Here are a small network's activations along a few directions, averaged over the inputs that share one value of a field.
Related values have similar rows: they may be neighbours, one step apart, or belong to one group.
(in the rows, 500 means zero)
Random noise pushes rows far along 3 fixed directions. That doesn't count. These rows show it; they differ only by the noise:
[714 620 570 525 459 342 150 490 365 302 279 351 460 717 411 491 499 537
 512]
[534 507 469 565 498 533 514 474 550 486 455 504 499 615 466 549 465 567
 452]
[468 478 449 545 469 579 635 479 560 556 516 522 514 576 453 560 431 569
 430]
[409 395 507 805 819 719 751 534 888 370 573 501 517 459 563 574 525 794
 552]
[462 532 514 373 256 474 588 520 285 592 504 361 524 572 302 516 326 515
 416]


J, 15 values:
j7: [681 622 574 587 657 419 287 585 595 172 472 424 405 528 481 539 583 632
 570]
j8: [393 347 479 529 578 635 644 511 616 598 587 517 530 312 644 460 450 489
 640]
j13: [501 396 487 726 848 483 450 425 775 299 440 461 551 386 680 396 680 558
 606]
j3: [399 505 576 351 382 554 634 626 307 607 538 288 564 469 387 478 307 666
 520]
j12: [487 574 658 528 504 560 455 553 412 391 406 365 569 412 545 462 496 605
 698]
j2: [611 557 393 538 460 507 345 398 545 512 372 561 493 658 483 630 482 445
 459]
j6: [562 560 535 623 681 505 218 457 600 345 326 587 470 479 754 440 610 435
 673]
j1: [352 364 457 608 722 603 770 597 767 556 758 646 481 317 563 503 648 519
 506]
j11: [633 612 631 500 436 371 311 554 337 350 393 384 468 574 311 473 472 599
 430]
j4: [455 483 410 376 443 365 537 384 438 647 621 624 458 526 515 475 583 265
 406]
j15: [646 633 537 563 591 436 360 532 609 367 492 638 428 518 513 588 618 425
 494]
j10: [420 507 434 322 343 442 616 545 361 627 628 651 460 401 393 571 497 336
 406]
j9: [583 532 541 595 610 653 303 474 557 382 376 540 533 562 628 493 578 574
 582]
j14: [537 366 472 678 736 496 406 460 711 407 443 570 460 492 781 357 655 553
 606]
j5: [580 449 464 393 478 295 328 394 443 589 454 534 487 564 563 434 613 281
 401]
J is arranged as a ring.
- Going along J from j11 by way of its neighbour j2, in what order are j7, j12, j4, j14, j5 met? => j12, j14, j5, j4, j7
- List every value one step from j10, in the order listed. => j1, j15
- Fewest steps between j3 and j6? => 3

U, 15 values:
u4: [397 445 593 554 564 341 594 586 480 428 597 255 513 333 422 318 505 570
 581]
u9: [301 429 724 554 551 672 743 678 500 359 531  84 519 255 425 501 296 874
 650]
u8: [638 578 420 457 425 489 425 532 528 572 527 742 443 634 475 618 530 344
 391]
u3: [538 552 422 449 459 511 565 492 499 653 581 696 491 641 444 590 464 526
 356]
u12: [457 460 399 548 427 633 609 431 546 661 454 535 504 597 480 550 389 523
 422]
u13: [560 545 530 527 482 430 354 528 411 363 417 317 483 663 288 556 550 567
 546]
u5: [468 478 449 513 458 582 624 498 541 515 529 377 542 535 397 529 384 613
 401]
u2: [527 615 651 471 458 449 252 537 334 333 317 385 523 462 544 422 522 514
 649]
u7: [400 464 345 337 324 625 699 392 488 887 587 782 527 453 675 506 469 303
 450]
u11: [562 560 420 508 505 433 465 487 582 467 578 789 438 589 561 625 569 345
 424]
u14: [554 489 364 475 343 633 579 354 508 712 443 793 511 596 691 593 460 396
 475]
u6: [322 377 482 450 440 607 680 489 477 659 615 462 571 398 534 415 441 416
 506]
u1: [611 557 558 458 639 385 404 512 500 336 521 501 463 426 483 486 590 489
 489]
u15: [483 471 598 394 440 346 488 506 319 469 517 414 465 443 387 405 537 361
 418]
u10: [429 451 511 446 518 389 416 522 413 475 497 274 579 354 440 380 509 528
 594]
U is arranged as a ring.
- Going along U from u5 by way of its neighbour u12, in what order are u3, u13, u7, u14, u10 met? => u14, u7, u10, u3, u13
- List every value one step from u15, in the order listed. => u4, u1
- Fewest steps between u9 and u2? => 2
